A small network was trained on made-up records. Each row is its average activation on records with the value named, seen along a few directions.
Values that are neighbours, or in one group, have similar rows; names and order tell nothing.
Random noise pushes rows far along 7 fixed directions. That doesn't count. These rows show it; they differ only by the noise:
[ 158   46  241  -55  238 -253 -222 -106 -207  -46 -278  143  355  316
 -108  365  146  454]
[ 379   85  429 -253  -46   55 -119 -265  104 -131 -216 -127 -211  260
  104  234   59  257]
[-251  -64  145  144 -133   47   37  147  145   38   17    4 -482  -89
  103    0 -372  -63]
[ 106 -467  -46   16 -400  433  219  325 -182  186  -86   48  -28 -159
   -2 -185  144 -150]
[-309    9   93  330 -182 -153  -80   57  191   29  163   31 -236   47
  -95   85  -17 -122]
[-193  231    1  214   52 -342 -245  145  308   50   67  -83  -30  150
  -16  105   48 -210]
[  41  444  205   59  108 -210 -268 -264  552  -47   79 -243 -341  146
   90  139  -47  -35]
[ 161 -259   60  116 -150  350   46 -250  -94  245  -23  195  -15 -182
 -192   -4  288  337]
[-233  217  188  397  144  -87  -27 -476  169 -105  217   50 -130  -17
 -174  190 -242  415]


D, 21 values:
d11: [ -59   51  -39  154 -140  -57  -97  -99   -5   79  126  209   94   86
 -329   42  483  108]
d19: [ 169 -227  -14 -171  -48  271  111   47 -239   76  -14  -54   38 -186
  104 -198  144  -22]
d5: [  40  175 -105  -40  187 -152  -77 -246  169   41    2  -39   83   78
   37   78  -12   75]
d16: [   1 -334  155   54 -319  100  169 -123 -342 -146  -15  221  135  190
 -201  149  264  265]
d10: [  79  159   44 -120   87 -208  -83 -156   60  -71 -104   68   50  197
 -125  212   79  115]
d4: [ 159  243   67   14  235 -265 -176  -49   26 -109  -97  -99  434  279
  -50  230   92  172]
d2: [ -71 -324  272 -272 -292 -142 -193   -8 -101  165 -217  258 -473  118
   65  218  195  -74]
d18: [ -66   11   65  -24 -138   98   17 -169  222    7  113 -111 -431 -123
  147 -117  -69 -163]
d14: [ 330  357  -98 -226  223   75 -174 -209  382  189  -49  -20 -156  -78
  -91  -47  240   93]
d8: [-142   11  -27  182   22  -38  169  -26 -163 -200  102   91  172  120
 -188   83 -103  150]
d3: [-297 -166  -64  171 -131 -153  100  159 -230 -134   57   63  194  152
  -46   66  -53  -53]
d21: [ -95  -78  302 -119  -35 -354 -172  -84 -161 -246   -2   80 -238  135
  125  243  -98  -88]
d13: [-150 -280  -81 -240   92   18   13  513 -325  100 -164   43 -172 -263
  304 -210 -408 -310]
d6: [ 471   88 -173 -367  298  284  112 -108   26   35 -128 -279  229 -227
  305 -266  -57  -37]
d20: [  -3  272 -272  -48  437 -263 -339 -114  269  397 -126  193   40  -84
  -36   51  130  127]
d9: [-172  -84 -136   85  173 -210   36  250 -429  -74  -31   56  629  124
  -44   22   51   89]
d12: [ 193  -14  -64 -111  -99  523  350   36 -104  -91   39   -4  -39 -184
  -49 -244 -169  110]
d17: [ 165  105  208 -345  140   62   32   37  -64  -86 -281  -48 -299   88
  265   58 -347  284]
d1: [ -38  -91  142   94   15  124  160 -334 -294 -220  276  -13  127 -173
  -39 -119  -83  187]
d7: [ 160 -140 -424 -109  303  206   41  -65 -150  284  -50   73  384 -402
   45 -212   78    0]
d15: [-202  582 -137  206  434  -83  169 -321  265 -403  214 -138   64  -98
 -142  -20 -737  239]
The values of D form a 3 by 7 grid.
What is the length, in steps, of the shortest route from d2 to d14?
Answer: 5
Each value of D is a pair of two hidden parts, and every pair occurs once (3 first parts, 7 second parts).
d18 and d3 share the first part; d18 and d2 share the second. Which value has the first part of d2 and the second part of d3?
Answer: d5
d11 and d12 share the first part; d11 and d8 share the second. Which value has the first part of d8 and the second part of d12?
Answer: d14
d17 and d1 share the first part; d17 and d16 share the second. Which value has the first part of d16 and the second part of d1?
Answer: d13
